A small network was shown many inputs. Here are its activations along a few directions, one row for each input.
In each table, some parts of the input vary, and every possible input appears once, in random order.
A made-up example of a description, with smaller parts first: one of 2 separate values, together with either a single point or one of 11 places around a ring or (one of 4 places along a line, together with one of 5 places around a ring).
Shared parts are said once, and a part with two or three values counts as separate values.

Other details of the inputs vary at random and push rows far along two fixed directions, the same in every table; ignore that.

Table:
x1: [  7   0 -20 -16  10  -1  15 -11  17   6   9  15]
x2: [-25 -17  -7  28   8  11  -1 -21 -17  29  -2  -2]
x3: [-23   0   2  38   8  16   6  -3 -12  27  -9   6]
x4: [  2  14  18 -10 -15  11  -7  12  18 -18  -2 -15]
x5: [-13  -9  19   8 -17  -5  -5  -4 -11  -4  -1 -38]
x6: [ -3   2   7   8   0  10 -23  -1 -16 -13 -11  -9]
x7: [-11 -13 -18  29  13  -8   9 -24 -18  43  -3   7]
x8: [  0  12 -17  13   9  -5   6 -10  -6  18  -1  22]
x9: [ -2 -13   7   7   6  -6   7  -6  -6   2   1  -4]
x10: [ -8  15  20 -14  -9  11 -23   3   6 -24  -7 -15]
x11: [ -1 -16   3   7   6  15   7  -2   7   3   5  -1]
x12: [-26 -17  29  31  -6   4  -2  -4 -18  14  -7 -34]
x13: [  7   4  -8 -16   1  -8  15  -6  17   2   7  -3]
x14: [-13  -9  25   5 -15   3   2   4   0  -8  -2 -39]
x15: [  7   7 -19 -35  -5 -13   1  37  15  -1  13  18]
x16: [  8 -17  -6  10   9   1  23  -3   8  10   6  13]
x17: [ 20  15  -8  -9  -3 -18  -1  -1  -2  -7  -5   8]
x18: [  8   4  21  -8 -13  10  -3  16  13 -31  -3  -9]
x19: [ 15  12   4 -18  -3  -1   5  11  11 -30   0   6]
x20: [ -8  -3  -3   4  -3  -7   3 -14  -4  13   3 -12]
x21: [ 12  10 -15  -6   8  10   9   0  21   1   4  30]
x22: [ 11  14   6  -3   0 -11   5   3   2  -6  -2   8]
x23: [ 14   9 -16  -7  15   6  10   1   8  -8   4  29]
x24: [-13  11  19   5 -16   3 -26   0 -12  -9 -15 -30]
x25: [  5  14 -10 -13   4   8   1   0  15 -10   1  16]
x26: [ 19   0  -8 -26  10  -9   5  -8  12 -12  11  10]
x27: [ 13  -6 -10 -14   3  -8  -6 -12  -3  -7   4  -2]
x28: [ 12   9 -10 -46 -19 -20 -23  33  -2  -7   3  -1]
x29: [  3  -8   9 -11  -5  -2   8   2   7 -18   4 -16]
x30: [  2  -1   9 -10  -9   3   7   1  20  -3   4 -19]
x31: [  3   8  26  -2 -18   9  -3  16  12 -21  -4 -18]
x32: [-22  -5  12  -3 -10  -1 -20  34 -13  13   0  -7]
x33: [  4   3 -18  13  17   5   1  -8 -11   6   0  28]
x34: [ -9 -23 -14  35  15  -4  16 -17 -22  29   1  13]
x35: [ -6   6  -9   9   5   6 -15 -11 -10   7 -11   9]
x36: [-3  2  3 13 14 11 -6 -2 -9  0 -4 14]
x37: [ 11  -4   9 -11 -10  -4  14   5  19  -8   6 -14]
x38: [  6   1 -15  17  12  -5   9  -5 -13   5  -2  26]
x39: [-12 -25  -3  35   8  -3   2 -16 -28  24  -7  -5]
x40: [ 19   0 -16 -26   4 -10   3 -10   8 -14  13   8]
x41: [ -6   1  21   9 -13   3 -24   5 -18 -22 -16 -25]
x42: [ 5  6 -6 14  7 -1 18  2 -1 10 -1 19]
x43: [ -4   1   8 -19  -3   1  -8  -8  10  -9   3 -14]
x44: [  9  -9 -17  10   6 -21  14 -16 -10  22   1   7]
x45: [ -9  -2  24  10  -7  28 -14  12   3 -20  -6 -15]
x46: [ 10   1 -16 -22   0 -10  -5 -17   6  -1   3   1]
x47: [  7  -2 -22 -15   1  -7   6  35  19  13  13  27]
x48: [ -1   6  -4 -34 -20 -12 -20  35  -3  -6   7  -4]
x49: [-20   8  17   3 -13  17 -27  -1  -7 -16 -10 -22]
x50: [ 12   5 -13 -15   9 -17  16 -13  12  12   8  11]
x51: [  0  -4   6 -13  -6  12   0  -1  20  -7   4 -12]
x52: [ 23  24 -17 -20  11 -17  11  -4  16   1   5  32]
x53: [ -2   7   2  15  -4  -5   1  -1 -12   2  -4   1]
x54: [ -8  -8  -3  40  22   4  11  -6 -21  24  -8  28]
x55: [-28 -22  20  27   0  24  -6  -3 -15   5  -4 -27]
Each input here is: one of 5 places along a line, together with either a single point or (one of 2 separate values, together with one of 5 places around a ring).
Question: Changing only the place on the line of 5 turns x16 into x9. The same change can be made to x4. Which row results?
Answer: x52
Question: Changing only the place on the line of 5 turns x54 into x41. The same change can be made to x12. Which row results?
Answer: x44
Question: Which other rows does x16 become when the choice among 2 separate values takes its other values? List them by row number.
Answer: x18
Question: Which other rows agree with x8 in the place on the line of 5? List them by row number.
Answer: x2, x5, x20, x33, x34, x38, x40, x48, x49, x53
Question: Which other rows does x25 become when the place on the ring of 5 takes its other values? List them by row number.
Answer: x3, x19, x23, x42

Table:
x56: [  4  -1  10 -17 -11  -7  -9 -15   1 -19  -1 -30]
x57: [-20 -10 -21  39  19   5  -1   1 -29  45  -7  31]
x58: [-13 -12 -19  40  18  -1   7  -9 -27  42  -6  26]
x59: [ 15  21   1 -31  -6   2 -12  18  16 -28   1   9]
x60: [ 20   8 -21  -5  14 -13  14 -15   2   2   4  27]
x61: [ 20   9  -4 -35  -9 -12   4  17  21 -19  10   2]
x62: [ 13   1 -28  -3  12 -17  17   2   1  24   8  33]
x63: [-34  -6  28  25 -12  30 -21  22 -12   1 -11 -23]
x64: [-22  -8  31  12 -17   6 -23  -1 -19 -11 -12 -45]
x65: [-25 -13  35  19 -14  22  -9  -8  -2 -12  -8 -48]
x66: [  3   3  13  -9  -8   1  -8 -17   2 -22  -2 -26]
x67: [ -2  -8  -2  22  14   8  12 -24  -2  11  -2   5]
x68: [  8   0 -28  -5  14  -5  14  14   6  22  10  40]
x69: [ 18  23  -8 -35  -6  -7 -14  14  11 -25   3  14]
x70: [  3   3  13  -8  -7   4   3   3  12 -19   1 -14]
x71: [-11  -6   2  24   5  13   7   5  -5  14  -3   8]
x72: [ 15  -9 -20  -7  12 -11  26 -16  14  13  12  16]
x73: [ 21  11  -1 -42 -12 -22   1   5  18 -24   9 -10]
x74: [ 13  14 -10 -39  -9 -14  -9  22  13 -12   8   7]
x75: [-23  -5  38  22 -12  21 -17  -1 -11 -16 -13 -39]
x76: [-16 -12 -11  54  24  15  13  -9 -22  41  -8  32]
x77: [ 20   5  -2 -40 -10 -19   4  -9  20 -21  10 -16]
x78: [ 20  11 -27  -4  15 -12  12  -6   1   8   4  39]
x79: [-28 -19  31  24 -13  15  -8   5 -12   3  -6 -39]
Question: Changing only one part turns x66 into x60. The same change can be made to x56. Which row results?
Answer: x64
Question: What do these inputs look like to the network?
Answer: one of 4 places along a line, together with one of 6 places around a ring
Question: Which other rows does x59 become when the place on the ring of 6 takes its other values? List them by row number.
Answer: x57, x63, x68, x69, x74
Question: Which other rows does x61 become when the place on the line of 4 takes its other values? List them by row number.
Answer: x68, x72, x79

Table:
x80: [  7  -1 -20   1   6 -12   8 -14  -3  19  -1  10]
x81: [ 20  19 -23 -35   9 -13   5 -11  21  -5   8  20]
x82: [-30  -3 -15  56  15  12  -8  31 -35  53 -12  41]
x83: [-18  -9  14  34  -2  20   5   3  -9   6  -8  -6]
x84: [  3   2  21  -8 -10  -6   3  13   4 -23   0 -16]
x85: [ 20   6  -4 -31  -7   1   1  12  19 -29  10   2]
x86: [-21  -4  11   6 -14  11  -8   7  -1   4  -3 -26]
x87: [  2 -14  -7  12  14  -4  14   5  -9  14   7  16]
x88: [  0  -5 -11  12  21  11   3 -14  -6   9   0  22]
x89: [ -1 -11  16   0 -10  10  -7  13   0 -14  -1 -20]
x90: [-20 -19   8  17   1   0  -9  -8 -24  14  -3 -14]
x91: [ 15  12 -11  -3  16   1  11 -14  10  -7  -1  26]
x92: [-15 -10  14  19  -4  18 -14  -4 -16  -9  -6 -22]
x93: [ 13  19  -4 -16   4  -5   1 -12  16  -9   3   9]
x94: [ 2  3 -4 11 15 11 16 -2  8  7 -1 26]
x95: [-13  19  13  -1 -16   5 -39  28 -25 -11 -16  -4]
x96: [ -8  -4   6  -7  -6 -10   3   9  -2   7   3 -14]
x97: [ -4  -9 -11  -3  -1   4   1   4   4   7   6   5]
x98: [ -5  -7 -14   0  13   7   4  -1   6  17   6  21]
x99: [ 10   8 -25 -10   6 -11   8 -13   5   9   4  14]
x100: [  5   4   6 -25 -18  -7  -5  12  14 -12   2 -23]
x101: [ 17   5   6 -12  -8  -4   8  10  15 -21   0  -2]
x102: [ -1  -4  10  20  -1   3  -1  -8  -9  -6 -11  -9]
x103: [  2 -14 -17   3   6  -4   8   2   1  20   5  15]
x104: [-3  8  4  3  4  8  7 -1 11  8  2  9]
x105: [-12 -13  10   4 -11   4 -18  -4 -12  -2  -6 -26]
x106: [ 8 -9 -5  8  6  1  0 -7 -8  0 -1  3]
x107: [ 11   3 -18 -14   7 -23  11 -11  -2  11   5  12]
x108: [ 27  14  -7 -27  -8 -17  13   6  24 -11   8   7]
x109: [  9  12  15 -20 -13 -17  -5  -3   3 -21   1 -21]
x110: [  2   4 -11  12   4   0  17  -3   6  18   4  17]
x111: [ -2   0   3 -17 -13   1 -18  -3   2 -18   1 -19]
x112: [-5 -3  6 14  1 -8 12  2 -5 16  2  0]
x113: [-19 -19   9  11  -2   0  -4   8 -13  13   2 -12]
x114: [ -1   1  -2  21   6   6   6 -12  -7  -1  -7   6]
x115: [  7   2 -20 -15  14  -3   0 -13   8   4   7  22]
x116: [ 12   9   4  -6  -9 -10  -1  -8   4  -8  -2 -10]
x117: [-12   5  16  15 -12   7 -10  -9  -6  -5  -7 -24]
x118: [ -8 -11  19   7  -3   2 -12  -1 -18 -12  -3 -23]
x119: [ -9   8  11 -19  -9   8 -10   9  15  -9   1 -18]
x120: [ -3   0  17 -12  -4  18 -10  10  10 -21   2 -10]
x121: [ 19   5 -10  -3  12 -18  16  -9  -1  -5   2  19]
Question: Changing only one part turns x115 into x98. The same change can be made to x80. Which row results?
Answer: x100
Question: What do these inputs look like to the network?
Answer: one of 2 separate values, together with either a single point or (one of 4 places along a line, together with one of 5 places around a ring)
Question: Which other rows does x84 become when the choice among 2 separate values takes its other values? List them by row number.
Answer: x121
